These are the activations of a small neural network, seen along a few directions. Each row is one input.
Each table varies a few parts of the input and shows all the possible inputs, shuffled.
Descriptions start from the smaller parts, as in this example, which fits no table here: one of 8 places around a ring, together with either a single point or (one of 2 separate values, together with one of 4 places along a line) or one of 9 places around a ring.
Shared parts are said once, and a part with two or three values counts as separate values.
(in the rows, 128 means zero)

Other details of the inputs shift rows strongly along two fixed directions, in all tables alike. That doesn't count.

A family of inputs:
row 1: [127 117 116 136 116 132 115 123 123 159 166  95]
row 2: [127 125  92 140 116 174 188 111 144 158 129  76]
row 3: [144 104  88 135 126 178 181 103 152 133 162  57]
row 4: [132 109  75 148 118 187 184 138 155 160 142  73]
row 5: [139 102 100 131 130 159 146 111 145 132 169  99]
row 6: [128 123 130 117 133 122 123  80 128 132 160 135]
row 7: [137 128  71 132 126 183 161 126 145 154 136  62]
row 8: [122 121 141 123 136 125 109  92 119 145 162 120]
row 9: [129 104 126 131 136 143 110 116 128 145 170 114]
row 10: [119 148 110 119 134 123 115 104 105 137 160 163]
row 11: [127 126 166 122 120  99 128 174 117 101  72  97]
row 12: [115 129 145 123 122  92  70 110 107 158 165 151]
row 13: [123 125 151 122 127 119 153 183 134 101  50 132]
row 14: [159 136 171 124 138 102 113 186 125  85  72 176]
row 15: [125 118  92 140 120 164 160 125 146 162 144 104]
row 16: [132 120 103 141 111 157 159 115 131 158 154  43]
row 17: [124 114 137 115 137 107  82 100 124 131 171 178]
row 18: [121 142 182 102 148  76 108 167 120  77  84 185]
row 19: [123 136  98 126 135 139 119 126 113 137 167 155]
row 20: [127 140 116 121 135 136 152  95 133 136 164 119]
row 21: [131 128 103 129 135 154 157 117 144 137 171 106]
row 22: [117 119 106 154 124 130 124 105 137 148 150 139]
row 23: [110 126 126 125 129 112  87 116 126 163 154 192]
row 24: [119 139 186 101 150  71  94 175 119  77  85 201]
row 25: [123 114 145 145 128 109 140 179 137  88  58 135]
row 26: [124 117 125 132 119 119  94 125 118 159 168 120]
row 27: [127 136 113 123 136 139 149 103 136 136 167 119]
row 28: [158 151 173 122 133 102 136 156 123  89  68 157]
row 29: [115 124 110 153 124 128 126  98 135 148 146 138]
row 30: [127 141 146 106 136 112 123 176 124  96  47 129]
row 31: [143 130 109 129 130 166 215 200 131  71  55  58]
row 32: [121 128 112 145 102 146 131 103 135 146 151 105]
row 33: [131 116 174 106 140  91 114 162 126  72  76 158]
row 34: [121 144 159 101 140  92  91 172 116  98  55 166]
row 35: [124 133  99 121 134 140  96 124 128 157 148 140]
row 36: [157 146 175 121 136  98 121 168 123  88  71 171]
row 37: [129 117 125 119 133 126 118  92 132 132 165 138]
row 38: [118 132 135 127 117 111 103 103 111 158 159 114]
row 39: [128 132  90 124 131 154 118 123 134 156 144 114]
row 40: [108 127 127 145 128 100  87  96 125 148 152 185]
row 41: [130 121 131 153 121 141 198 165 146  85  42  70]
row 42: [138 107 102 140 129 182 179 105 142 145 156  33]
row 43: [121 146 110 113 130 131 107  97 120 157 137 135]
row 44: [116 143 115 118 138 114  90 117 103 138 168 191]
row 45: [112 128 136 135 109 108  73 106 121 146 159 175]
row 46: [130 118  80 145 116 185 193 123 152 160 135  65]
row 47: [124 121 124 133 117 123 107 119 119 159 164 105]
row 48: [129 126 140 126 121 139 189 177 140  98  40  91]
row 49: [169 141 148 133 129 137 180 168 138  87  62 101]
row 50: [111 129 121 148 125 113 109  92 128 148 147 160]
row 51: [117 121 145 125 124  90  53 124 107 158 172 169]
row 52: [127 146  93 126 129 150 157 102 114 136 153 115]
row 53: [118 149 161 105 141  87 108 171 100  80  75 188]
row 54: [118 120 123 141 108 125  90 116 128 147 161 154]
row 55: [123 147 101 122 131 137 136 103 109 137 157 139]
row 56: [118 132 133 116 144 109  91 116 126 137 179 186]
row 57: [120 125 148 110 138  93  79  83 119 132 167 186]
row 58: [136 138 131 114 130 138 166 177 132  92  36  79]
row 59: [137 110 159 123 136 136 164 170 133  84  68  68]
row 60: [129 116 123 131 132 155 150  95 129 144 155  71]
row 61: [121 124 113 145 104 142 120 109 134 147 155 117]
row 62: [122 134 161 132 107 112 137 160 127  88  61 117]
row 63: [127 116  99 151 102 161 138 118 142 148 157  94]
row 64: [153 143 132 132 133 120  98 107 125 147 164 179]
row 65: [136 103 107 138 131 172 154 113 139 146 165  60]
row 66: [127 143 147 106 135 112 125 171 123  97  48 128]
row 67: [146 152 151 124 136  96  74  95 115 147 163 212]
row 68: [106 136 137 119 128 100  83  99 118 164 150 200]
row 69: [149 144 141 128 136 107  77 109 120 147 166 204]
row 70: [167 133 150 133 133 132 156 187 137  86  67 124]
row 71: [106 125 134 142 131  88  65 101 121 148 156 210]
row 72: [118 132 172 127 112  93 106 162 121  89  67 153]
row 73: [115 141 175 125 110  92 112 149 118  90  65 147]
row 74: [142 112  95 132 126 170 183  92 148 132 156  59]
row 75: [137 101 106 139 131 174 152 117 140 146 167  62]
row 76: [104 137 139 140 127  91  83  80 117 149 147 193]
row 77: [134 129  95 131 132 165 179 112 147 136 166  81]
row 78: [126 145 144 113 137 114 149 175 110  77  67 140]
row 79: [140 133 139 121 135 143 210 174 145  73  65  65]
row 80: [129 110 127 130 135 146 125 106 129 145 165  98]
Description of these inputs: one of 8 places along a line, together with either a single point or one of 9 places around a ring.
Changing only the place on the line of 8 turns row 15 into row 48. The same change can be made to row 65. Which row results?
> row 8
Changing only the place on the line of 8 turns row 36 into row 69. The same change can be made to row 77. Which row results?
> row 21
Start at row 54 and move only the place on the line of 8, one step at a time. The first step leads to row 63. Which rows follow, in order?
> row 45, row 61, row 72, row 32, row 62, row 73
Start at row 40 and move only the place on the ring of 9, one step at a time. The first step leads to row 61. Which rows follow, in order?
> row 47, row 80, row 3, row 18, row 53, row 34, row 13
Change only the place on the ring of 9 in row 73. List by row number the other rows that result.
> row 2, row 6, row 20, row 38, row 43, row 52, row 60, row 76

A family of inputs:
row 81: [145 123 155 125 126 119 120 153 121 113 106 112]
row 82: [150 139 143 116 138 127 134 152 121 108 106 125]
row 83: [121 122 149 137 121 112 137 132 127 102  99 115]
row 84: [117 131 125 140 116 122  99 104 132 160 135 155]
row 85: [124 138 141 124 130 116 149 134 121  95  98 131]
row 86: [135 140 114 123 133 131 104 117 122 142 170 158]
row 87: [134 121  72 167 106 183 176  81 153 177 184  64]
row 88: [115 134  99 124 131 132 107 116 123 155 144 153]
row 89: [131 108  80 152 111 188 189 142 155 144 113  34]
row 90: [116 116 154 120 128 116 133 133 127 105 103 104]
row 91: [148 127 138 121 149 132 155 147 141  93 108 145]
row 92: [132 145 133 133 124 121 154 142 128 110  93 141]
row 93: [130 119 155 116 133 112 122 143 125 113 104 103]
row 94: [127 139 132 107 143 115 101 103 117 142 159 151]
row 95: [111 117 125 133 121 117  92 129 120 151 157 145]
row 96: [135 113 134 131 138 123 110 101 137 136 171 161]
row 97: [127 141 125 126 125 128 140 145 129 121  82 139]
row 98: [114 136 129 110 136 119 115  93 118 136 161 149]
row 99: [127 122 129 131 118 119  91 123 124 145 163 143]
row 100: [122 131 126 124 133 127 132 166 120 112 102 132]
Changing only one part turns row 86 into row 99. The same change can be made to row 92. Which row results?
> row 87
What do these inputs look like to the network?
> one of 2 separate values, together with either a single point or one of 9 places around a ring
